A small network was shown many inputs. Here are its activations along a few directions, one row for each input.
In each table, some parts of the input vary, and every possible input appears once, in random order.
Descriptions start from the smaller parts, as in this example, which fits no table here: line(6) and (point or line(11) or (values(3) and ring(5))).
Shared parts are said once, and a part with two or three values counts as separate values.
(in the rows, 128 means zero)

Other details of the inputs shift rows strongly along two fixed directions, in all tables alike. That doesn't count.

Rows:
x1: [103 151 151 106  90 171 133 112 138 133 127 114  94 100]
x2: [ 93 108  82 137 155  81 127 146 114 130  80 139 183 168]
x3: [ 78 134  81 127 165 109 143 152 165 108 107 172 177 193]
x4: [191 104 166 138 126  88 134  83 101 143 176 125 126  95]
x5: [127 145 116 151 128 123 154 145 158 120 143 138 141 162]
x6: [138 111 105 127 175  73 115 141 109 127 124 147 180 179]
x7: [122 130 131 128 135 117 133 124 120 131 116 118 154 111]
x8: [ 40 162 143  96  85 154 144 133 160 129  76 128 112 116]
x9: [140 126 146 121 141 106 135 113 114 131 148 138 155 122]
x10: [142 109  89 145 170  79 130 136 147 109 136 161 184 188]
x11: [141 124 137 117 108 159 112 120 121 139 141 110  99 122]
x12: [108 147 116 107 161  92 132 142 120 115 109 157 192 164]
x13: [177 117 137 116 117 123 115  95 107 131 158 110 112 114]
x14: [124 125 128 131 125 163 110 144 124 127 107 109 101 103]
x15: [144 121 158 139 114 131 140 101 115 148 133 105 109  74]
x16: [134 146 140 146 125 167 130 135 166 114 148 125  84 121]
x17: [203  87 127 140 122 114  99  93  92 144 169 104 100 119]
x18: [118 159 142 145 103 181 140 143 178 120 139 127  83 118]
x19: [104 124 117 128 100 146 117 122 124 138 115 115  85 122]
x20: [ 88 153 118 108 137 143 128 149 135 123  85 125 151 120]
x21: [ 42 168 128 118 118 170 131 159 148 131  86 140  91 130]
x22: [218 104 151 137 145 127 112 103  87 144 183 127 118 114]
x23: [171  78 117 144 114  66 143 136  98 102 153 134 148 127]
x24: [126 138 143 122 116 191 117 146 130 136 114 103  92  89]
Description of these inputs: point or line(5) or (values(3) and line(6)).
Question: Change only the values(3) part in x22. List by row number the other rows that result.
Answer: x11, x24
Question: Change only the line(6) part in x20. List by row number the other rows that result.
Answer: x2, x7, x14, x15, x24

Rows:
x25: [ 86 175 152 109 114 167 143 145 162 117 129 144 116 138]
x26: [167 132 151 122 135 163 110 104 113 150 144 108  95  83]
x27: [145 104 103 121 160  99 106 130 100 137 118 125 171 162]
x28: [143 114 157 115  67 153 135  80 117 143 158 109  66  75]
x29: [ 98 156 126 122 152 116 146 133 156 114 123 159 165 156]
x30: [118 119  93 139 129 121 123 150 129 122 126 133 132 163]
x31: [128 128 122 156  99 115 157 117 167 125 132 107 127 127]
x32: [164 127 147 159 138 151 144 126 145 124 169 138 102 101]
x33: [185  91 129 121 124  77 133 111  81 120 154 118 167 103]
x34: [179 125 137 122 152  90 128 106 109 137 156 136 168 151]
x35: [ 72 129 120 117 129  86 135 138 121 134  87 142 161 142]
x36: [146  98  92 136 150  97 110 139 104 130 123 129 164 174]
x37: [118 135 128 136 112 192 109 134 135 131 109 109  65 101]
x38: [ 90 152 128 123  98 165 120 162 167 106 119 137  89 143]
x39: [ 37 161 153 104  76 182 138 124 150 134  90 119  69  93]
x40: [197  91 166 148 122 106 120  94  81 149 161 104 110  73]
x41: [167 118 128 155 150 109 147 132 135 125 165 143 144 143]
x42: [140 112 122 125 136  76 133 133  93 122 117 124 175 117]
x43: [116 118  94 143 138 128 124 145 134 121 119 131 119 149]
x44: [125 149 140 116 150 128 130 118 139 128 126 138 148 130]
x45: [ 90 156 130  99 142 147 123 145 130 133  92 133 149 145]
x46: [ 71 136  89 118 139 112 129 168 169  94  90 157 154 188]
x47: [162 116 137 133 132 165 104 112 107 146 139 100  90  88]
Question: Describe the family of inputs behind these rows.
Answer: point or line(6) or (values(2) and ring(8))

Rows:
x48: [125 136 116 128 152  94 142 134 146 117 129 149 183 165]
x49: [102 135  98 139 137 158 122 162 159 113 116 140 116 169]
x50: [178 114 157 131 125 152 112 106  93 144 152 106  89  76]
x51: [135 138 164 112 102 172 114 106 117 147 138 109  74  89]
x52: [114 146 124 142 118 197 113 155 161 119 127 124  59 129]
x53: [192 106 112 151 178  54 138 107 118 133 168 142 201 171]
x54: [ 87 125 105 121 129  97 132 143 127 126  85 127 168 146]
x55: [ 62 167 138 114 106 160 151 153 164 110 103 147 113 124]
x56: [148 112 118 117 161  83 114 116  93 137 126 136 175 151]
x57: [ 84 140 129 121 108 159 130 150 134 126  85 116 116 103]
x58: [159 110 146 133 101 140 120  86 111 145 155 101  81  85]
x59: [219 104 157 148 123 119 131  91 117 128 202 119 103  93]
x60: [ 92 147 149 134 107 148 150 136 152 124 126 138  99 112]
x61: [ 59 141  99 109 148 114 129 168 129 117  61 140 179 152]
x62: [164  98 109 119 125  73 122 108  98 134 147 125 165 154]
Question: Describe the family of inputs behind these rows.
Answer: values(2) or line(5) or ring(8)
Question: List by row number the other inputs of the same sort as x60.
Answer: x48, x53, x55, x59

Rows:
x63: [ 57 162 131 107 107 145 144 168 154 100  89 146 128 129]
x64: [223  80 140 151 114 101 121 108  81 132 180  96 113  87]
x65: [167 114 108 120 188  66 122 117 118 126 142 141 227 184]
x66: [ 55 158 122 123 120 149 150 150 175 105  93 145 121 124]
x67: [174  83  82 159 176  50 126 123 104 131 129 128 201 157]
x68: [112 159 150  99 110 160 121 121 143 123 127 130 103 118]
x69: [ 96 131  85 137 140 123 120 164 178 105 117 156 139 212]
x70: [161 136 147 159 145 151 140 124 142 134 156 123 108  90]
x71: [174  73  82 156 159  35 138 107 114 115 150 140 204 163]
x72: [116 114 104 120 117  89 140 147 118 105 112 137 174 151]
x73: [167 111 156 141  98 174 120 130 105 141 142  93  73  69]
x74: [139 142 160 134 113 132 142 104 129 144 152 126 106 113]
x75: [ 79 156 162 113  86 155 142 117 153 130 122 127  80 107]
x76: [158 115 159 132 100 187  99 107  99 145 149  97  32  62]
x77: [ 77 132 112 117 115 102 135 129 134 135  94 129 154 152]
x78: [148 115 143 124 130 134 116 108 108 133 152 132  92 106]
x79: [ 43 145  86 127 139 117 141 167 164 102  58 141 172 158]
x80: [198  98 115 120 171  65 123  97 103 131 169 141 199 166]
x81: [ 58 165 116  85 109 161 126 141 155 119  87 136 133 143]
x82: [163 149 186 145 104 183 133  98 131 152 168 102  59  69]
x83: [142 115 148 129  86 124 135  91 121 143 156 110  98 105]
x84: [ 64 168 135 111 120 152 148 177 155 105  88 149 140 134]
x85: [171 119 131 114 121 138 109 100 110 141 151 105 113 109]
x86: [188  88 111 139 181  51 116 111  78 135 155 156 181 165]
x87: [136 103 114 132 149 115 103 130  95 144 111 122 134 131]
x88: [109 128 106 139 161  96 152 143 151 114 118 157 182 156]
x89: [106 166 157 126 120 178 138 163 141 120 115 128 109 102]
x90: [135 125 148 136 104 143 125 111 117 154 128  96  94  98]
x91: [ 73 160  93 135 121 178 128 177 177 115 108 139  98 190]
x92: [221 106 173 151 137 154 107  91  86 154 193 114  71  73]
x93: [127 133 114 112 141 127 111 128 121 137 101 114 154 142]
x94: [ 57 145 120 102 113 162 124 148 134 125  87 142 105 131]
Question: Describe the family of inputs behind these rows.
Answer: values(2) or (values(5) and line(6))
Question: Change only the values(5) part in x64. List by row number the other rows that result.
Answer: x76, x77, x79, x85
Question: List by row number the other inputs of the same sort as x91.
Answer: x69
Question: Change only the values(5) part in x81. List by row number the other rows that result.
Answer: x71, x72, x83, x94

Rows:
x95: [ 93 127 125 119 132  70 127 114  96 147  74 111 181 124]
x96: [169 106 140 104 107 163 106 103  88 139 151 108  94  74]
x97: [147 112 148 102 124 146 119  95  96 135 127 133 127 111]
x98: [148 103 110 120 158  38 124 132 102 131 143 158 189 213]
x99: [146 113 136  81 117  87  99  70 111 141 132 111 137 106]
x100: [190 119 119 157 172 144 104 135 111 145 141 119 119 124]
x101: [  8 175 118 117 150 151 142 179 197 108  55 164 153 175]
x102: [124 163 155 132 113 215 114 165 163 124 113 108  62 103]
x103: [147 118 134 115 127  82 125  76  90 152 125 101 138  88]
x104: [151 110 107 132 170  67 115 122  90 151 145 155 163 185]
x105: [ 90 167 111 107 143 111 146 143 167 107 114 153 205 187]
x106: [121  94 102 104 146  99 115 147  88 126  96 130 192 145]
x107: [189  72  90 159 113 149  93 109 115 129 164  91  55 128]
x108: [ 88 160 103 115 148 102 168 138 164 110 119 153 199 174]
x109: [ 86 157 166 131  65 200 164 149 154  96 128 130  39  49]
x110: [134 133 146 155 157 167 121 112 140 146 145 135  85 105]
x111: [ 92 175 146 133  86 225 153 157 187 125 113 106  48  73]
x112: [ 56 177 154 110  73 166 142 151 157 127 106 138  99 149]
x113: [ 78 173 106  95 161 118 132 158 157 106 102 157 198 195]
x114: [ 82 168 181 144  78 219 143 122 198 128 129 121  44  76]
x115: [ 69 135 134 112 112 155 127 159 104 142  68 103 136 103]
x116: [194 127 130 153 128 127 126 131 137 123 156 109 134 126]
x117: [233  76 145 142 134  83 113 112  89 106 198 131 113 102]
x118: [177  82 134 147 128  73 119  99  60 160 130  87 158  91]
x119: [148 118 133 138 150 133 118 145 101 112 139 148 111 109]
x120: [ 52 144 113 113 105  99 162 144 156 128 103 158 157 177]
x121: [156  76  45 161 136 100  95 128 129 122 139 117 127 197]
x122: [175 117 169 140  86 150 137 126 120 103 177 120  69  69]
x123: [ 56 135 101 150 148  87 177 138 184 120  97 163 182 163]
x124: [239 107 138 151 174 116 113  82  87 149 210 122 126 118]
Question: Describe the family of inputs behind these rows.
Answer: values(2) or ring(8) or (line(4) and values(5))
Question: A walk changes only the line(4) part. It starts at x123 and steps to x114. List the rest of the walk in order.
Answer: x101, x110
